Each row below holds a small network's activations on one record, seen along a few directions.
Here are examples, each followed by its value of one field, J.
Other fields move the rows too, some of them a lot.
(in the rows, 500 means zero)
Strong random noise was added to every row along 6 fixed directions; ignore it. To show where, here is one row again and again, with new noise each time:
[231 346 662 319 491 282 558 585 373 309 506 231 684 225 467 655 583 653
 618 352]
[569 539 420 522 443 580 575 517 405 578 503 448 478 514 394 537 571 406
 539 514]
[494 471 359 650 213 834 756 697 484 727 411 400 619 402 248 373 667 306
 397 433]
[355 503 466 567 442 465 562 515 527 383 484 522 625 451 513 475 600 531
 408 445]
[527 625 417 511 525 456 527 362 434 476 521 626 489 614 537 544 602 481
 479 483]
[529 464 501 516 486 409 408 528 593 359 543 400 490 417 520 474 417 565
 629 578]
[462 595 442 455 466 304 569 370 468 319 482 776 574 565 664 363 595 684
 528 309]
[477 480 430 566 209 596 625 551 715 518 428 554 681 353 486 196 579 568
 514 343]

[211 421 526 677 554 362 497 622 632 189 424 604 612 611 557 366 492 673
 333 617] | j5
[600 607 490 422 553 501 497 392 390 657 520 449 371 679 375 639 567 407
 625 697] | j8
[455 566 420 596 506 568 555 397 460 542 503 679 566 628 534 512 632 438
 293 415] | j9
[620 458 505 530 362 520 461 693 655 463 499 305 444 384 412 295 361 585
 709 645] | j8
[591 558 385 579 438 493 546 520 540 429 485 625 494 513 547 335 495 551
 524 481] | j3
[702 489 408 599 303 703 499 674 579 619 574 294 451 300 398 409 419 344
 501 501] | j4
[627 621 454 468 508 590 501 308 519 676 544 500 485 560 457 582 607 430
 515 535] | j3
[406 437 503 585 589 686 538 593 342 619 555 257 536 430 320 805 614 258
 288 588] | j4
[529 559 505 502 591 363 417 476 475 426 518 510 363 692 512 569 439 516
 568 734] | j5
[644 551 437 361 305 473 723 512 360 614 417 584 517 470 469 301 583 596
 705 229] | j2
[524 550 435 633 295 623 486 414 913 503 526 571 630 390 592 203 527 576
 404 457] | j7
[596 511 422 572 567 700 526 546 352 640 514 530 389 564 413 556 486 328
 363 522] | j6
[499 514 613 272 417 398 572 336 511 637 470 489 555 524 451 447 616 645
 730 435] | j1
[640 465 500 336 342 331 531 564 498 359 532 569 531 283 649 223 413 758
 751 182] | j4
[374 578 570 379 658 319 552 334 288 498 494 571 481 733 468 684 660 562
 510 551] | j1
[663 690 324 614 526 487 503 408 433 436 580 774 377 659 666 432 506 436
 334 431] | j6
[640 501 241 865 342 670 603 738 577 419 426 763 438 679 466 101 415 495
 385 575] | j2
[377 426 573 619 532 270 328 686 734  98 537 360 489 411 612 368 284 694
 512 714] | j5
[637 585 375 599 538 520 539 576 290 466 582 539 353 565 512 549 481 374
 403 480] | j9
[474 460 546 389 527 370 516 501 401 417 528 412 535 405 495 556 540 633
 612 428] | j3
[774 565 481 428 480 604 385 408 581 667 549 480 346 462 521 476 357 406
 611 507] | j6
[681 681 501 381 505 494 429 247 524 659 626 344 411 479 496 664 547 404
 603 533] | j2
[707 603 449 368 301 534 587 331 622 637 512 630 534 454 571 239 563 648
 676 276] | j7
[424 525 639 226 536 454 621 366 300 699 472 322 562 497 336 716 729 529
 639 437] | j8
[591 514 497 513 391 518 489 461 687 592 462 545 474 605 448 299 476 579
 639 627] | j1
[721 634 368 565 506 784 570 431 339 823 573 473 377 622 356 638 611 226
 394 529] | j9
[330 558 501 589 473 551 478 360 737 461 560 465 664 421 563 519 627 507
 260 495] | j7

Which value of J does each new row have?
[406 349 568 405 606 306 521 684 241 306 505 366 503 369 517 605 440 611
 606 385] | j9
[623 459 565 359 496 521 434 451 535 606 471 498 454 402 550 503 383 504
 644 426] | j6
[442 479 520 569 605 452 410 502 508 367 607 429 501 444 564 601 483 501
 380 528] | j9
[628 551 401 530 468 492 496 497 529 491 498 698 451 621 550 350 448 517
 567 468] | j4
[296 523 611 551 477 489 356 340 896 527 495 363 632 497 500 545 554 507
 439 751] | j1
[391 689 403 596 516 451 659 496 310 411 489 676 502 684 507 516 690 469
 259 484] | j8
[557 528 592 251 580 196 458 395 352 334 600 399 443 384 613 578 468 715
 795 376] | j2
[559 601 554 256 561 280 579 419 262 461 488 552 416 607 542 514 552 686
 747 412] | j5
[690 497 408 537 417 637 528 546 451 647 496 492 428 529 430 439 463 390
 585 480] | j9
